These are the activations of a small neural network, seen along a few directions. Each row is one input.
In each table, some parts of the input vary, and every possible input appears once, in random order.
A made-up example of a description, with smaller parts first: one of 8 places around a ring, together with either a single point or one of 9 places around a ring or (one of 2 separate values, together with one of 6 places along a line).
Shared parts are said once, and a part with two or three values counts as separate values.

Other details of the inputs vary at random and push rows far along two fixed directions, the same in every table; ignore that.

Rows:
row 1: [  3  58  43 -37  32   7  17   5  11   9   1 -32]
row 2: [  0  -1  -9   7  -5 -13   1  15  10   5  -2  -4]
row 3: [  0   7 -11   3  -6 -16  -1   1   5  12   0  -7]
row 4: [ -2  -5   5   3   1  13  -1 -17   0  -4  -2   9]
row 5: [  2 -14   9  -5   7   5  -6  -6 -10  -9  -3   3]
row 6: [  2 -13   8   0   1  12   0  -4  -1  -9  -8   6]
row 7: [  1   0 -12   6  -5 -10   3  17   8   3   2  -3]
row 8: [ -2 -13  10   2   7   9   2  -7  -1  -6  -6  11]
row 9: [  1 -12   9  -5   1   7   0  -5 -10  -6  -5   7]
row 10: [  1   6 -11   5  -3 -16  -7   3   2   7   5 -10]
row 11: [ -1   8 -15   7 -10  -7   0   7   9   6   4  -6]
row 12: [ -1   6 -14   4  -5 -13  -6   5   0   6   8  -9]
row 13: [  0  -3  -8   2   4 -21  -4  11   3   7   0  -8]
row 14: [  1  -5   5  -3  -3  10  -3 -16  -9  -4  -3   5]
row 15: [  1  -4   3  -5  -5  13  -1 -14 -10  -4   1   5]
row 16: [ -1   8 -12   9  -9 -10  -2   5  11   7   0  -6]
row 17: [  2 -12   5  -6   5   8  -4  -2 -12 -11   2   5]
row 18: [ -3   1  -7  10   0 -14   2  14   9   7   0   1]
row 19: [  0  -2  -9   7  -2 -15   2  12  12   6  -5  -5]
row 20: [  1   0 -12   2  -5 -15   2  15  -1   7   2  -1]
row 21: [ -3   1 -10  10  -1 -12   3  15   7   8   2   2]
row 22: [  1  -5   5  -4  -4  10  -2 -15  -9  -5   0   5]
row 23: [  1 -14   8  -5   6   5  -5  -5 -10 -10  -1   4]
row 24: [  1  -3   1  -1  -6  18   0 -10  -3 -10   2   5]
row 25: [  3  60  38 -37  23  14  23   9   7   8   3 -25]
row 26: [  1 -14   6  -6   5   8  -4  -3 -11  -9   0   4]
row 27: [  0  -4   4   0  -5  15  -2 -13  -1  -9  -2   4]
row 28: [ -3   9 -11  12  -4 -11  -1   3  10  10   2  -1]
row 29: [  1 -12   6  -2   0  14   2  -2  -3 -10  -4   6]
row 30: [  0   6 -16   4  -5 -13  -5   6  -1   4  10  -7]
row 31: [  0  -1 -11   2  -4 -15   1  14   0   9   0  -3]
row 32: [ -2  -3   5   3  -1  14  -1 -14  -2  -6   1  10]
row 33: [  2 -13   9  -5   2   6  -1  -6  -9  -5  -7   7]
row 34: [ -3  11 -15  10  -6  -8   1   7   7   7   8   1]
row 35: [  0 -10   6   1   4  14   3  -2  -5  -8   0  13]
row 36: [ -1 -12  10   3   6  10   1  -5  -3  -7  -6  11]
row 37: [ -4   9 -14  11  -6  -8   1   6   8   9   6   0]
row 38: [ -1   7 -12   7  -7 -11   0   3  13   8  -1  -7]
row 39: [  1 -14   9  -6   3   5   0  -8  -8  -4  -8   6]
row 40: [  1  -6   5  -4   0   9  -7 -15 -10  -8   3   1]
Each input here is: one of 2 separate values, together with one of 4 places along a line, together with one of 5 places along a line.
The inputs of row 21 and row 35 match in every part but the place on the line of 5. If row 11 is changed in the same way as row 21 into row 35, which row does it become?
Answer: row 24
Which other rows does row 3 become when the choice among 2 separate values takes its other values? List them by row number.
Answer: row 39
Which other rows does row 14 become when the place on the line of 4 takes its other values? List them by row number.
Answer: row 10, row 16, row 28

Rows:
row 41: [  1 -30 -28  16 -22 -26 -14   0   4   6  -9   0]
row 42: [  1  17 -20   8 -14 -18   1  13   8  13   7 -11]
row 43: [  2  10  10 -10  15  -7   4   9   5   5  -4 -12]
row 44: [ -2  -5  41 -10  15  57  20 -15   0 -26 -10  26]
row 45: [ -1   1 -12   4   3 -22   2  28   3   6   8  -5]
row 46: [  1  -2  37 -23  15  54   5 -27 -22 -29   7  15]
row 47: [ -2 -15 -34  24 -20 -21 -18 -10   2   6   4   4]
row 48: [ -2 -61 -15  20 -10   5 -20 -22 -21 -17  -3  26]
row 49: [  1   0  40 -21  16  51   1 -32 -22 -26   2  12]
row 50: [  6 -14  43 -34  12  51  10 -17 -20 -31 -12   9]
row 51: [  1  22  19 -13  19  -7   7  20   4   5   2 -14]
row 52: [  2  35   8 -12   5  -1  11   3  11  11   2 -20]
row 53: [ -2 -11 -16  12   0 -24  -6  17  -4   9   3   5]
row 54: [  2 -29 -29  19 -20 -22 -10  11  -3   3  -3   5]
row 55: [ -2   2 -12   3   5 -24   3  27   0   9   7   0]
row 56: [  0 -46 -26  18 -23  18 -17 -22 -22 -22   8  29]
row 57: [  3  10   8 -12  12  -2   8  21   1  -2   1  -7]
row 58: [ -4  17 -18  10  -2 -21  -3   7   9  15  11 -11]
row 59: [-5 27 14  4 13  3 20 13 29 12 -9 -3]
row 60: [  2 -30 -32  16 -19 -20  -5  16  -4  -1   1   7]
row 61: [  3  21  14 -19   9  -5  11  14  12   9 -10 -22]
row 62: [-4 26 13  6  9  5 19 19 25  8 -7  1]
row 63: [ -3   1 -25  13  -9 -14  -4  10  -3   7  16   7]
row 64: [ -6   0   6  15   1   5   7  -5  21   3 -12  12]
row 65: [  0 -44 -24  21 -22  15 -21 -26 -21 -18   4  26]
row 66: [ 2  7 -4 -4 -9  9  5  1 -2 -4  8 -1]
row 67: [  4  22  14 -18   6  -3  11  20   8   6  -8 -19]
row 68: [ -3 -13 -17  12   2 -26  -7  10  -1  11   1   3]
row 69: [  2  36  12 -12   4  -5   8  -3  12  11   0 -20]
row 70: [ -2 -60 -14  21  -9  -2 -23 -28 -22 -13  -6  31]
row 71: [ -1  24  21 -13  21 -14   5  10  10  10  -2 -18]
row 72: [ -5  19 -15  10  -1 -27  -5   2   8  19   8  -7]
row 73: [ -1  -1 -26  12 -23 -18  -9  -6   9  10  -1  -7]
row 74: [-2  8 -1  2  2  2 -3 -3 -8  2  9  5]
row 75: [  4   9  11 -11   8  -6   8   8   6   6  -7 -14]
row 76: [  6 -12  49 -28  18  40   4 -34 -16 -23 -17   6]
row 77: [  2   7  -3  -4 -13  10   0  -3  -1  -1   0  -5]
row 78: [  2  25  19 -15  19 -13   5  10  12   9  -6 -19]
row 79: [  2  33   4 -17  -3   6  13  14   9   4   5 -17]
row 80: [ -5   1 -22  18 -10 -22 -12  -5   5  10   8  -3]
row 81: [  2 -59 -17  18 -15  10 -20 -16 -23 -21  -5  27]
row 82: [ -1  17 -21   9  -5 -20  -3   8  11  15   7 -12]
row 83: [  1  34   7 -15   0   2  10   3  13  11  -1 -22]
row 84: [  0   1  39 -21  20  47   3 -39 -22 -19   0  14]
The inputs of row 62 and row 59 match in every part but one. If row 51 is changed in the same way as row 62 into row 59, which row does it become?
Answer: row 48
The inputs of row 50 and row 67 match in every part but one. If row 55 is changed in the same way as row 50 into row 67, which row does it become?
Answer: row 53
What do these inputs look like to the network?
Answer: one of 4 places along a line, together with either a single point or (one of 2 separate values, together with one of 5 places along a line)
Which other rows does row 69 become when the place on the line of 5 takes its other values? List them by row number.
Answer: row 47, row 72, row 73, row 80
Which other rows does row 54 become when the choice among 2 separate values takes its other values? List them by row number.
Answer: row 42
